These are the activations of a small neural network, seen along a few directions. Each row is one input.
Each table varies a few parts of the input and shows all the possible inputs, shuffled.
Descriptions start from the smaller parts, as in this example, which fits no table here: one of 6 places along a line, together with either a single point or one of 11 places along a line or (one of 2 separate values, together with one of 8 places around a ring).
Shared parts are said once, and a part with two or three values counts as separate values.
In the rows, 128 means zero.

Other details of the inputs shift rows strongly along three fixed directions, in all tables alike. That doesn't count.

Table:
row 1: [108 112 127 134 129 128 127 119 106 121 121]
row 2: [119 116 122 135 145 119 127 133 124 122 123]
row 3: [136 181 134 118 125 136 120 128 138 134 160]
row 4: [123 142 108 142 131 155 149 114 120 132 114]
row 5: [136 120 142 115 122 131 124 118 129 136 123]
row 6: [124 121 140 119 139 124 128 131 134 131 127]
row 7: [127 129 135 131 121 108  95 124 103 114 149]
row 8: [123 122 138 120 140 121 128 129 136 129 126]
row 9: [134 175 121 133 133 133 119 132 127 128 157]
row 10: [124 154 141 122 124  95  82 137 114 110 178]
row 11: [121 118 127 129 142 117 127 130 132 124 124]
row 12: [117 110 137 149 128 133 110 165 130 154 122]
row 13: [136 122 132 119 135 122 129 132 146 131 125]
row 14: [129 120 144 112 120 132 125 117 130 135 125]
row 15: [145 120 137 118 106 127 129 121 151 131 124]
row 16: [115 112 123 141 134 128 127 121 103 120 118]
row 17: [129 127 149 104 131 127 129 129 148 139 131]
row 18: [133 148 120 129 127 158 149 112 133 141 116]
row 19: [121 150 125 144 119 101  80 126  87 102 170]
row 20: [118 112 120 140 134 126 125 119 110 121 117]
row 21: [150 132 137 124 101 107  99 129 134 117 152]
row 22: [122 124 141 114 136 129 132 131 136 134 128]
row 23: [116 114 133 126 126 128 127 126 105 123 119]
row 24: [115 117 129 133 146 121 128 133 120 123 124]
row 25: [139 145 117 129 125 157 149 117 130 144 115]
row 26: [128 111 123 135 117 121 127 122 129 119 121]
row 27: [131 120 130 122 140 120 126 132 137 131 124]
row 28: [110 116 113 143 145 118 133 133 122 115 122]
row 29: [123 117 124 131 140 116 128 133 135 122 124]
row 30: [120 226  93 154 116 184 151 126  88 132 158]
row 31: [117 114 114 142 141 118 133 138 123 118 123]
row 32: [121 108 110 148 122 123 132 129 111 116 119]
row 33: [112 113 115 145 133 118 137 140 129 113 125]
row 34: [135 123 132 120 126 122 133 134 155 129 128]
row 35: [136 145 115 133 119 156 151 117 138 137 116]
row 36: [120 118 129 128 144 118 126 130 130 125 125]
row 37: [157 125 141 107 113 129 126 120 149 143 122]
row 38: [123 110 115 144 127 125 128 124 114 117 117]
row 39: [119 119 129 128 144 117 127 129 131 125 125]
row 40: [133 159 127 155 106 161 111 151 121 160 138]
row 41: [117 114 114 141 143 117 133 138 120 120 122]
row 42: [141 119 130 123 121 130 126 119 134 131 119]
row 43: [149 126 141 110 118 124 134 137 166 137 130]
row 44: [117 112 113 144 135 117 137 141 124 117 124]
row 45: [116 116 127 132 145 119 130 135 118 126 124]
row 46: [132 121 125 129 125 122 139 141 144 128 127]
row 47: [112 110 126 134 130 129 127 123 103 123 121]
row 48: [137 120 131 123 126 130 127 120 125 135 119]
row 49: [120 139 102 148 130 154 151 117 117 128 113]
row 50: [122 109 111 146 127 123 130 127 109 118 117]
row 51: [132 142 112 137 129 156 147 117 123 137 115]
row 52: [136 123 143 115 122 130 125 115 134 135 121]
row 53: [117 109 111 148 123 124 131 125 115 113 119]
row 54: [143 143 117 129 113 157 152 121 143 140 118]
row 55: [120 123 143 113 135 125 130 135 130 129 126]
row 56: [103 115 123 135 144 123 134 138 109 123 126]
row 57: [126 123 144 112 119 133 129 120 125 131 120]
row 58: [116 114 118 139 134 115 134 136 133 115 125]
row 59: [115 149 120 132 142 153 154 127 131 137 123]
row 60: [140 157 143 119 107 108  79 126 109 117 175]
row 61: [ 99 118 127 133 143 123 134 137 110 117 123]
row 62: [119 111 116 144 134 127 126 121 107 119 116]
row 63: [136 122 132 121 132 121 130 134 148 129 126]
row 64: [148 133 153  98 130 130 129 128 160 148 128]
row 65: [128 139 110 143 115 154 154 122 133 129 118]
row 66: [137 125 137 115 137 123 129 132 143 139 126]
row 67: [128 129 152 101 129 126 131 131 145 136 128]
row 68: [142 219  91 154 105 176 145 123 120 130 161]
row 69: [153 162 141 105 125 131 121 127 161 142 146]
row 70: [121 143 105 142 143 148 154 132 130 131 119]
row 71: [122 151 137 126 125  92  84 147  99 108 175]
row 72: [135 120 131 122 127 121 133 136 150 127 127]
row 73: [140 116 128 125 122 125 124 121 130 129 120]
row 74: [140 119 132 121 116 126 126 119 140 129 121]
row 75: [109 113 128 134 129 130 129 125  98 118 118]
row 76: [123 107 114 146 118 123 133 131 114 117 120]
row 77: [139 120 140 116 123 129 125 120 128 137 121]
row 78: [127 148 123 125 122 165 155 118 123 147 119]
row 79: [109 118 132 126 140 123 131 139 114 123 124]
row 80: [121 115 135 126 127 126 124 117 118 126 122]
row 81: [144 124 136 113 127 121 131 135 154 137 127]
row 82: [127 125 139 116 138 127 131 131 137 135 127]
row 83: [125 115 133 128 128 126 122 118 118 126 120]
row 84: [124 112 120 137 127 122 125 119 119 119 118]
row 85: [117 148 123 137 140 125 122 132 118 121 144]
row 86: [138 152 129 136 117  99  75 126  99 107 171]
row 87: [142 130 151 100 130 127 130 130 152 147 129]
row 88: [159 124 143 107 101 132 130 123 161 141 125]
row 89: [135 120 132 124 124 121 134 138 151 126 128]
row 90: [156 124 140 108 111 130 126 120 152 140 123]
row 91: [133 117 138 119 123 128 125 121 121 134 123]
row 92: [129 124 126 126 133 123 134 133 145 127 125]
row 93: [116 145 103 146 147 150 157 132 121 133 118]
row 94: [129 120 129 125 133 117 130 132 144 125 125]
row 95: [132 155 143 118 123  98  83 140 117 117 178]
row 96: [143 121 137 116 124 130 123 118 134 137 121]
row 97: [142 122 135 117 122 129 123 116 138 135 120]
row 98: [122 117 117 138 133 121 136 139 132 120 125]
row 99: [145 131 158  93 110 138 127 118 147 144 123]
row 100: [112 114 115 145 133 117 138 139 129 112 125]
row 101: [140 125 140 116 123 135 127 118 132 138 121]
row 102: [114 116 119 139 149 120 130 134 118 122 123]
Description of these inputs: one of 2 separate values, together with either a single point or (one of 5 places along a line, together with one of 10 places along a line).
Changing only the choice among 2 separate values turns row 76 into row 46. The same change can be made to row 47. Which row results?
Answer: row 95
Changing only the choice among 2 separate values turns row 25 into row 93. The same change can be made to row 18. Which row results?
Answer: row 39
Which other rows does row 79 become when the place on the line of 5 takes its other values? List them by row number.
Answer: row 55, row 61, row 67, row 71
Which other rows does row 35 become when the choice among 2 separate values takes its other values? List them by row number.
Answer: row 92
Which other rows does row 33 become when the choice among 2 separate values takes its other values? List them by row number.
Answer: row 65

Table:
row 103: [ 95  30 142 132 159 106 135 136 124 136  81]
row 104: [126 132 113 141 125 136 149 132 154 124 123]
row 105: [150 147 149  97 123 138 141 138 155 149 125]
row 106: [113  31 125 142 140  56 104 150 115  92 110]
row 107: [117 160 114 139 127 118 115 116 107 105 156]
row 108: [130 154 112 144 121 121 116 129  94 111 154]
row 109: [137 128 123 129 119 146 146 124 119 134 119]
row 110: [126 151 112 154 115 128  96 128  98 122 147]
row 111: [110 132 131 130 129 145 147 133 136 139 129]
row 112: [123 134 127 131 123 145 146 114 131 128 120]
row 113: [123 135 124 131 145 145 138 130 132 138 118]
row 114: [135 112 128 105 140 161 180 121 151 150  88]
row 115: [128 123 116 122 137 128 148 119 118 125 117]
row 116: [191 110 210  54  68  64  35 124 184 136 170]
row 117: [ 92  59 133 147 160  84 105 142  99 108 103]
row 118: [135 130 125 137 127 149 134 117 126 140 117]
row 119: [137 110 132 119 138 164 168 109 153 158  83]
row 120: [170 138 142 107 118 129 126 129 189 152 129]
row 121: [137 139 137 111 124 143 147 139 142 152 132]
row 122: [120 152 119 150 113 128 110 123 101 108 155]
row 123: [131 138 118 127 142 140 141 110 131 137 117]
row 124: [128 153 109 147 107 127 108 135  91 116 150]
row 125: [130 144 140 111 126 146 142 127 154 137 127]
row 126: [123 158 114 138 131 121 116 144 100 112 157]
row 127: [108 161 124 144 129 121 113 139 110 110 154]
row 128: [118 136 125 124 134 144 146 119 136 125 123]
row 129: [123 157 112 144 140 123 105 128 105 115 154]
What do these inputs look like to the network?
Answer: one of 3 separate values, together with either a single point or one of 8 places along a line
Changing only the choice among 3 separate values turns row 112 into row 119. The same change can be made to row 122. Which row results?
Answer: row 118

Table:
row 130: [130 159 111 147 111 161 145 127 126 135 118]
row 131: [145 193 125 135  99 120  81 112  76 113 186]
row 132: [117  68 154 110 135  81  92 149 132 126 131]
row 133: [125 129 125 127 116 180 169 117 140 154  96]
row 134: [ 99  88 150 116 160  90 123 140 115 115 126]
row 135: [115 147 110 142 151 124 151 146 137 112 134]
row 136: [114 168 112 146 146 113 119 155 116 108 159]
row 137: [128 112 114 142 115 152 163 118 141 132  95]
row 138: [131  87 164 112 131 103 103 128 126 136 125]
row 139: [133 111 109 138 115 151 165 111 149 129  97]
row 140: [233 172 233  10  63 136  98  98 237 200 153]
row 141: [147 125  99 133 113 168 178 103 144 134  94]
row 142: [136 137 108 145 114 141 133 121 106 127 118]
row 143: [124 167 117 151 123 147 116 140 110 132 158]
row 144: [117 130 118 131 129 148 130  97  86 122 114]
row 145: [132  88 120 142 134 106 124 131 141 116 119]
row 146: [146 126 106 134 113 169 176 109 140 140  93]
row 147: [136  62 154 109 107  93  89 122 110 115 120]
row 148: [100 152 130 119 162 140 143 129 114 121 133]
row 149: [108 121 129 119 153 152 170 142 145 141 108]
row 150: [118 122 108 130 157 135 177 133 163 122 107]
row 151: [125 137 115 129 140 165 173 142 158 157  95]
row 152: [108  80 148 121 130 104 100 108  96 113 109]
row 153: [128 166 103 146 129 132 132 141 136 127 148]
row 154: [126  73 130 145 136  91 110 141 131 113 120]
row 155: [110  81 148 123 146 108 102 124 104 119 116]
row 156: [114  77 162  99 146  81  88 129 122 123 124]
row 157: [129 177  92 151 131 127 130 137 134 118 161]
row 158: [143 192 118 154 113 113  77 150 108 116 186]
row 159: [124 193 127 134 123 111  83 141  97 122 197]
Changing only one part turns row 146 into row 144. The same change can be made to row 153. Which row results?
Answer: row 156
What do these inputs look like to the network?
Answer: one of 5 places along a line, together with one of 6 places along a line
Which other rows does row 143 become when the place on the line of 6 takes its other values? List them by row number.
Answer: row 138, row 145, row 154, row 155, row 158
Which other rows does row 138 become when the place on the line of 5 takes its other values? List them by row number.
Answer: row 131, row 134, row 140, row 159
Which other rows does row 136 become when the place on the line of 6 takes its other values? List them by row number.
Answer: row 134, row 135, row 148, row 149, row 150
